These are the activations of a small neural network, seen along a few directions. Each row is one input.
In each table, some parts of the input vary, and every possible input appears once, in random order.
A made-up example of a description, with smaller parts first: ring(8) and (point or line(11) or (values(2) and line(6))).
Shared parts are said once, and a part with two or three values counts as separate values.
In the rows, 128 means zero.

Other details of the inputs shift rows strongly along three fixed directions, in all tables alike. That doesn't count.
To show where, the next rows are all for the same input, with only those details redrawn:
[116 145  69 131 175 129 138 196 191 137 145  89 145]
[108 110 123 103 147 137 167 120 135 157 126 112 107]
[116 112 138 108 136 132 165 118 131 147 126 110 110]
[ 97 143 134 134 146 113 142 176 142 139 109 112 128]
[114  80 117  74 147 158 190  70 128 176 138 114  87]

A family of inputs:
R1: [ 84 115 135  92 171 132 131 106 101 172 103 162 116]
R2: [125 152 119 162 108 122  98 154 138 104 134 153 144]
R3: [ 94 116 114 122 105 138 129  96 112 157 111 179 107]
R4: [114 159 128 163 112 130  97 151 129 113 143 140 148]
R5: [186  85 167 107  93 151 182  43 109 121 166  93 121]
R6: [194 127 149 146  53 130 121  73 124  71 160 130 148]
R7: [111 154 228 164  85  89 137 153  72 102  83 124 141]
R8: [ 81 123 110 178 129 111  70 137  55 154 104 133  55]
R9: [128 123 143  89 156 126 132 104 122 140 122 136 121]
R10: [174 144 152 121 135 113 109 139 143  97 151 109 160]
R11: [ 77 163 144 154 116 126  97 158  96 135 107 165 136]
R12: [121 163 129 149 113 122 102 155 139 113 139 136 138]
R13: [ 90 174 141 147 122 115 105 156 116 130 102 159 124]
R14: [141 142 153 108 146 115 113 139 123 115 128 121 148]
R15: [140 145 221 168  74  89 138 150  88  92  83 133 138]
R16: [136 141  73 140 164 138 141 167 183 123 153  87 153]
R17: [120 106 128  95 160 140 127 105 123 149 141 138 133]
R18: [125  77  97  62 153 155 152  55 132 168 122 157 104]
R19: [164 131  70 115 158 133 101 157 187 104 151 113 174]
R20: [ 91 139 132 145 144 120 137 174 132 141 112 118 138]
R21: [120 128 105 196 119 111  54 154  86 123 139 104  82]
R22: [ 82 140 116 139 136 112 136 183 135 146  76 137 134]
R23: [149 103  71  97 161 156 169 117 182 142 174  81 125]
R24: [176 120 124 133  90 150 126  78 130 104 164 141 131]
R25: [175 133 136 130 117 113 104 138 149  93 134 125 167]
R26: [157 103  73  96 171 149 122 120 176 127 165 125 147]
R27: [177 138 117 122 101 150 122  95 145  96 180 109 141]
R28: [155 109 125 103 130 142 170 103 142 137 150  95 119]
R29: [110  98 106 111 129 139 163 117 142 155 109 128 113]
R30: [ 75 102 130 109 144 135 165 127 110 175  86 153  97]
R31: [179 134 143 132 129 115 105 138 144  88 143 127 164]
R32: [ 78 152 130 129 156 110 143 186 127 150  91 120 127]
R33: [173 160  72 139 131 148 103 147 185 104 187 104 157]
R34: [136 157  54 151 141 142  92 177 178 106 158 136 161]
R35: [110  88 115  92 141 151 178  94 117 165 113 135 100]
R36: [153 151 235 151  93  89 101 129  77  86 111 137 161]
R37: [159  94  87 161 117 140  83  92  82 133 171  94  69]
R38: [152 134 143 125 139 115 112 131 136 100 120 140 149]
R39: [155 149 127 152 102 142 113 104 135  95 160 127 144]
R40: [ 73 110 120 109 153 134 167 127 114 175  77 155  94]
R41: [156 133 110 143  91 131 123  94 140 103 141 146 134]
R42: [140 161  50 157 145 138  97 169 187 104 155 137 155]
R43: [ 60 144 126 141 139 107 140 181 126 160  50 153 118]
R44: [119 106 118  87 160 139 127 112 120 148 117 155 127]
R45: [139  95 207  96  92 127 193  41  78 135 110 121  84]
R46: [165 160 139 166  93 137  98 129 132  89 164 121 159]
R47: [ 74  96  97 149 135 128  81 116  44 179 114 139  41]
R48: [200  99 204 117  69 116 127  57 111  74 140 125 145]
R49: [105 131 136 108 161 125 111 140 113 143 118 142 145]
R50: [135 144 211 165  66  88 137 149  94  99  73 132 139]
R51: [173 100 105 112  87 160 140  47 132 127 162 143 118]
R52: [122 143 142 116 157 113 105 162 140 125 124 129 145]
Q: What do these inputs look like to the network?
A: values(4) and (point or (values(3) and line(4)))
Q: The inputs of R26 and R31 match in every part but the values(4) part. If R21 is changed in the same way as R26 into R31, which row does it become?
A: R37
Q: The inputs of R3 and R6 match in every part but the values(4) part. If R29 is changed in the same way as R3 into R6, which row does it become?
A: R22
Q: List by row number the other rows that have the values(4) part in common with R42.
A: R1, R8, R9, R13, R16, R18, R38, R39, R40, R41, R43, R45
Q: Which other rows does R18 become when the values(4) part takes its other values? List them by row number.
A: R19, R25, R48
Q: Which other rows does R7 become when the values(3) part takes its other values? List them by row number.
A: R11, R49
Q: Which other rows does R50 become when the values(3) part takes its other values? List them by row number.
A: R25, R51
